A small network was shown many inputs. Here are its activations along a few directions, one row for each input.
Each table varies a few parts of the input and shows all the possible inputs, shuffled.
A made-up example of a description, with smaller parts first: one of 8 places around a ring, together with either a single point or one of 9 places along a line or (one of 2 separate values, together with one of 6 places along a line).
Shared parts are said once, and a part with two or three values counts as separate values.
In the rows, zero is written as 128.

Other details of the inputs vary at random and push rows far along two fixed directions, the same in every table; ignore that.

A family of inputs:
r1: [123 136 128 132 125 128 118 131 120 143 139 140]
r2: [133 143 128 131 136 125 122 134 122 145 132 136]
r3: [144 221 181 121 126 171 110 130  89 201 127 155]
r4: [132 122 118 124 125 126 124 140 138 102 115 125]
r5: [140 115 121 131 115 120 141 122 121 115 130 129]
r6: [132 100 112 130 107 128 132 130 137 100 123 129]
r7: [135 119 127 121 116 133 131 128 132 116 116 128]
r8: [141 111 118 136 119 101 139 132 125 120 134 134]
r9: [125 128 112 124 127 119 118 144 135 114 123 123]
r10: [121 120 105 133 113 121 115 143 134 108 128 131]
r11: [133 127 118 132 129 131 124 137 137 107 115 126]
r12: [121 148 129 124 124 133 112 138 128 134 123 127]
r13: [137 106 121 124 111 113 138 125 122 113 124 132]
r14: [137 119 122 136 119 108 138 125 123 125 140 136]
r15: [127 144 138 125 125 142 118 133 129 124 115 130]
r16: [127 128 104 135 121 121 117 139 137 110 128 127]
r17: [124 116 117 135 116 131 120 136 137 102 122 131]
r18: [145 178 165 124 135 173 129 121 114 164 117 128]
r19: [ 56  97 146 115 217 125 133  91 157 172 155  87]
r20: [ 52  95 145 125 214 145 133  83 171 148 145  79]
r21: [131 115 125 129 116 104 137 129 123 128 132 137]
r22: [137 116 125 127 123 104 139 132 124 126 134 131]
r23: [146 166 164 119 130 154 135 120 102 160 128 132]
r24: [140 123 124 130 118 138 131 124 133 115 122 125]
r25: [134 109 120 130 109 122 142 125 119 116 131 133]
r26: [140 143 148 127 133 141 138 118 112 146 128 127]
r27: [128 126 106 134 126 118 118 144 137 111 122 124]
r28: [130 117 126 135 114 114 137 127 121 130 141 138]
r29: [129 138 122 133 131 122 120 129 124 138 137 138]
r30: [140 113 121 121 120 128 134 132 135 108 116 123]
Description of these inputs: one of 5 places around a ring, together with one of 6 places around a ring.
Question: The inputs of r29 and r16 match in every part but the place on the ring of 6. If r1 is changed in the same way as r29 into r16, which row does it become?
Answer: r10
Question: Change only the place on the ring of 6 in r19. List by row number the other rows that result.
Answer: r4, r9, r22, r23, r30
Question: Change only the place on the ring of 6 in r7. List by row number the other rows that result.
Answer: r3, r12, r13, r15, r21

A family of inputs:
r31: [100 161 166 137 166 197 132  89 148 137 131 101]
r32: [129 208 167 134 132 200 100 135 131 165 114 146]
r33: [107 123 166 105 150 159 146  87 106 187 132 115]
r34: [ 75  67 152 100 161 123 161  86 137 158 143  93]
r35: [179 117 106 160  50 136 140 124 110  86 129 155]
r36: [189 139  85 155  86  85 137 140 100 107 144 160]
r37: [129 197 205 120 120 191 126 122 119 155 106 136]
r38: [184 141  92 121  75 149 127 148 109  71 105 129]
r39: [191 175 165 133  94 132 156 135  76 160 113 160]
r40: [129 152 114 142  64 106 100 176 117  99 119 167]
r41: [164  78  91 127 128  90 148 146 149  52 111 115]
r42: [159  80  96 123 127  79 147 141 141  55  99 121]
r43: [ 84 108 109 114 183 154 116 105 170 141 135  76]
r44: [ 64  99 111 112 187 130 110 123 148 153 156  96]
r45: [148  48 104 128  97  48 178 132 137  81 127 133]
r46: [145 203 160 128  79 162 103 160 124 131  95 160]
r47: [ 99 135 148 113 163 151 127 101 115 193 162 121]
r48: [ 95  85 127 100 184 155 132 101 158 123 124  80]
r49: [151 218 191 117 142 156 121 143 116 186 106 134]
r50: [ 43 107 125 142 187 137 115 119 162 139 162 107]
r51: [171 178 184 133 135 162 155 113  93 185 135 141]
r52: [131  84  84 132 119  36 124 169 142  81 128 132]
r53: [136  66  93  97  98  94 133 142 141  55 100 108]
r54: [ 85  61 131 112 169 136 157  89 141 151 151  95]
r55: [114 105 135 135 201 135 151  93 159 117 131  74]
r56: [191 192 144 138 108 123 130 145  88 166 139 179]
r57: [146 154  80 170  71 125 102 166 118  89 127 158]
r58: [157  88  61 151 125  83 126 151 164  63 116 113]
r59: [144 193 145 123 123 170 121 112  90 194 155 139]
r60: [165 134 113 108  56  92 120 155  95 120 129 166]
r61: [187 153 108 133  96 102 115 173 120  95  87 154]
r62: [ 78 112 132 131 206  94 122 120 139 153 145 102]
r63: [128  51  68 119  97  64 126 134 129  94 129 140]
r64: [140 204 162  99 136 181  99 136 109 183  97 134]
r65: [177 132 113 104  77 134 119 152 102  77  84 141]
r66: [191 147 139 117  89 104 143 159 114  82  90 145]
r67: [179 156  93 150  98  91 111 184 107 109 121 160]
r68: [101 105 130 128 205 121 130 119 172 140 131  89]
r69: [147 136 129 135  54 102 117 144 111 107 136 176]
r70: [133 183 127 144  87 137  97 162 105 127 119 173]
r71: [124  62  63 163  92  86 131 119 150  71 152 142]
r72: [122 213 158 105 136 167  96 142  86 195 123 145]
r73: [102  74 130 144 182 116 175  82 136 145 160  86]
r74: [122  83  39 133 104  86 112 156 143  75 136 120]
r75: [115  81  87 137 106 105 110 149 166  58 105 135]
r76: [162 184 151 149  80 156 109 140  98 152 141 181]
r77: [ 92 128 186 137 147 167 143  82 119 172 140 122]
r78: [ 85  66 117 122 163 139 160  79 136 146 153  85]
r79: [ 84 117 114 146 205 109 127 115 146 148 165  89]
r80: [136 194 191 128 129 197 117 116 113 150 102 138]
r81: [ 72  94 132  95 174 125 117 114 164 143 118  81]
r82: [ 52  99 127 100 175 110 114 121 144 156 146  92]
r83: [107 152 141 102 171 176 110 119 144 173 120 103]
r84: [ 86 171 151 142 168 190 114 104 159 155 132 107]
r85: [130 173 208 130 104 177 139 106 103 185 134 143]
r86: [ 70  66 148 140 166 147 155  85 154 139 159 103]
r87: [184 191 150 133 104 111 129 141  81 166 128 178]
r88: [140  63  94 129 108  32 148 142 139  89 145 142]
r89: [ 72  61 128 130 183 146 139  98 181  90 129  87]
r90: [154 132 115 143  63 109 111 139 106 104 131 177]
Question: Describe the family of inputs behind these rows.
Answer: one of 3 separate values, together with one of 4 places along a line, together with one of 5 places around a ring
Question: The inputs of r57 and r35 match in every part but the place on the ring of 5. If r67 is changed in the same way as r57 into r35, which row does it become?
Answer: r51
Question: Change only the choice among 3 separate values in r86. List by row number the other rows that result.
Answer: r51, r54
Question: Change only the place on the line of 4 in r87. List by row number the other rows that result.
Answer: r36, r56, r88
Question: Change only the place on the line of 4 in r45. List by row number the other rows that result.
Answer: r39, r51, r73
Question: Change only the choice among 3 separate values in r72. List by row number the other rows that result.
Answer: r62, r70
Question: A walk changes only the place on the ring of 5. It starts at r47 and steps to r44. List the rest of the walk in order.
Answer: r83, r48, r54
Question: Change only the place on the ring of 5 in r64. List by row number the other rows that result.
Answer: r33, r63, r65, r72
